A small network was shown many inputs. Here are its activations along a few directions, one row for each input.
In each table, some parts of the input vary, and every possible input appears once, in random order.
Descriptions start from the smaller parts, as in this example, which fits no table here: one of 5 places around a ring, together with either a single point or one of 9 places around a ring or (one of 3 separate values, together with one of 6 places along a line).
Shared parts are said once, and a part with two or three values counts as separate values.
In the rows, zero is written as 128.

Other details of the inputs vary at random and push rows far along two fixed directions, the same in every table; ignore that.

Table:
r1: [ 97 120 145 119 114 124 122 115 121 116  91]
r2: [164 119 121 148 118 159 160 125  98 121  94]
r3: [ 97 121 147 116 116 132 117 122 123 117  90]
r4: [135 135 133 126 132 109  98 122 145 130 170]
r5: [163 121 124 146 120 162 160 128 100 125  93]
r6: [242 126 103 178 160 169 206 154 103 153 189]
r7: [134 143 127 128 138 112  99 129 147 130 167]
r8: [122 129 114 123 136 110 117 145 144 138 174]
r9: [135 151 118 130 137 115  98 124 152 137 161]
r10: [187 143 111 155 141 132 137 127 134 141 168]
r11: [ 98 127 133 115 116 127 122 118 128 118  84]
r12: [ 99 123 132 115 112 130 117 120 123 112  88]
r13: [134 140 124 129 136 108  99 126 144 126 168]
r14: [135 150 121 127 139 113 100 127 153 135 162]
r15: [ 99 117 146 114 112 124 121 113 121 118  91]
r16: [198 117 124 159 125 176 187 135  89 126  98]
r17: [121 133 115 124 140 107 122 143 149 145 171]
r18: [ 97 127 140 114 122 130 119 123 123 120  85]
r19: [164 113 140 143 124 154 167 122 101 128  96]
r20: [135 109 125 132 124 153 170 149 103 133 102]
r21: [ 98 125 132 116 112 126 122 116 124 115  87]
r22: [ 98 118 144 118 114 128 117 119 120 113  91]
r23: [199 109 138 157 125 174 187 132  85 129 102]
r24: [134 144 125 130 140 106 103 124 150 133 165]
r25: [133 142 125 130 136 104 103 122 146 129 168]
r26: [ 97 125 148 116 120 131 119 121 124 122  87]
r27: [ 83 117 130 108 122 129 136 142 124 132  94]
r28: [135 141 135 125 139 112 100 124 150 138 166]
r29: [121 131 115 125 136 106 122 141 145 141 174]
r30: [ 81 115 129 107 123 134 135 135 122 120  99]
r31: [118 131 113 123 140 113 118 138 144 131 178]
r32: [133 142 133 131 138 107 103 122 151 135 166]
r33: [ 80 116 127 109 125 129 139 130 125 124  97]
r34: [ 80 114 127 110 120 127 139 128 121 120 100]
r35: [135 146 115 133 131 108 100 118 149 132 165]
Each input here is: one of 5 places around a ring, together with either one of 2 separate values or one of 5 places along a line.
- The inputs of r1 and r3 match in every part but the place on the ring of 5. If r35 is changed in the same way as r1 into r3, which row does it become? => r5
- Which other rows agree with r18 in the place on the ring of 5? List them by row number. => r6, r9, r14, r26, r27, r28
- Which other rows agree with r22 in the place on the ring of 5? List them by row number. => r2, r4, r8, r12, r13, r31

Table:
r36: [126 140 132 120 142  95  99 119 152 128 187]
r37: [155 125 116 142 142 138 165 145 120 151 137]
r38: [187 132 121 147 133 156 152 128 113 140 120]
r39: [164 138 112 150 132 129 128 126 129 122 143]
r40: [195 117 139 154 134 163 189 132  99 130 118]
r41: [ 73 119 154 104 109 108  93 117 126 113 101]
r42: [164 118 116 141 144 161 172 155 108 140 137]
r43: [133 142 143 126 142 102  84 131 154 141 178]
r44: [144 127 114 131 138 140 147 153 130 137 160]
r45: [112 113 143 128 109 163 160 117 100 117  52]
r46: [134 149 114 123 130 102  86 117 155 132 178]
r47: [114 135 109 125 139  93 111 136 159 143 185]
r48: [119 122 135 130 116 158 150 125  97 114  39]
r49: [ 45 128 146  88 122  83  69 110 163 112 124]
r50: [172 143 119 152 131 142 142 131 123 127 130]
r51: [ 81 108 126 113 112 128 155 129 108 124  77]
r52: [122 115 136 122 101 161 153 119 101 118  43]
r53: [155 134 138 133 149 126 132 128 135 137 153]
r54: [177 128 128 154 140 158 159 126 111 138 127]
r55: [164 120 138 146 128 126 128 130 123 129 154]
r56: [ 74 121 136 112 114 121 106 109 134 113  93]
r57: [ 81 121 159 107 109 118 100 123 131 119  92]
r58: [145 130 116 138 135 127 154 143 132 147 152]
r59: [131 156 112 132 136  99  87 121 152 123 175]
r60: [ 93 119 130 110 104 129 112 112 125 113  73]
r61: [143 122 109 132 137 136 149 148 120 131 165]
r62: [123 146 121 129 137 104  93 114 152 130 185]
r63: [ 56 113 124  96 119 119 111 138 135 116 107]
- The inputs of r59 and r39 match in every part but one. If r46 is changed in the same way as r59 into r39, which row does it become? => r60
- What do these inputs look like to the network? => one of 4 places along a line, together with either one of 2 separate values or one of 5 places along a line
- Which other rows does r54 become when the place on the line of 5 takes its other values? List them by row number. => r38, r43, r48, r53
- Which other rows agree with r45 in the place on the line of 4? List them by row number. => r40, r44, r50, r52, r57, r58
- Which other rows does r37 become when the choice among 2 separate values takes its other values? List them by row number. => r42

Table:
r64: [137 145  86 126 144  95 108 122 162 140 214]
r65: [164 160 119 136 160 130  99 140 163 148 206]
r66: [126 114 164 124 131 150 150 120 113 133 100]
r67: [ 74 141 135  94 125 113  86 141 146 125 108]
r68: [114 104 144 132 128 132 160 132  99 118 112]
r69: [141 133 127 135 137 152 158 119 120 143  98]
r70: [138 120 113 139 116 138 159 135 115 143 101]
r71: [ 76 124 160  94 126  98  98 129 142 129 116]
r72: [218 134 103 169 139 152 156 161 121 153 192]
r73: [139 109 107 128 118 161 160 138 100 113 109]
r74: [ 95 147 138 112 109 114  59 103 141 102 100]
r75: [ 62 106 138  94 115 103 104 118 139 110 130]
r76: [149 114 161 141 111 134 123  98 109 104  89]
r77: [140 100 145 135 116 137 155 138 105 137 114]
r78: [ 86 142 127 105 130 102 108 130 159 133 110]
r79: [167 171 114 148 135  91  75  98 167 130 190]
r80: [146 121 108 152 134 145 183 133 104 127 109]
r81: [133 118 117 140 129 157 163 148 101 114 105]
- What do these inputs look like to the network? => one of 3 separate values, together with either a single point or one of 5 places along a line
- Which other rows does r65 become when the place on the line of 5 takes its other values? List them by row number. => r67, r72, r73, r81
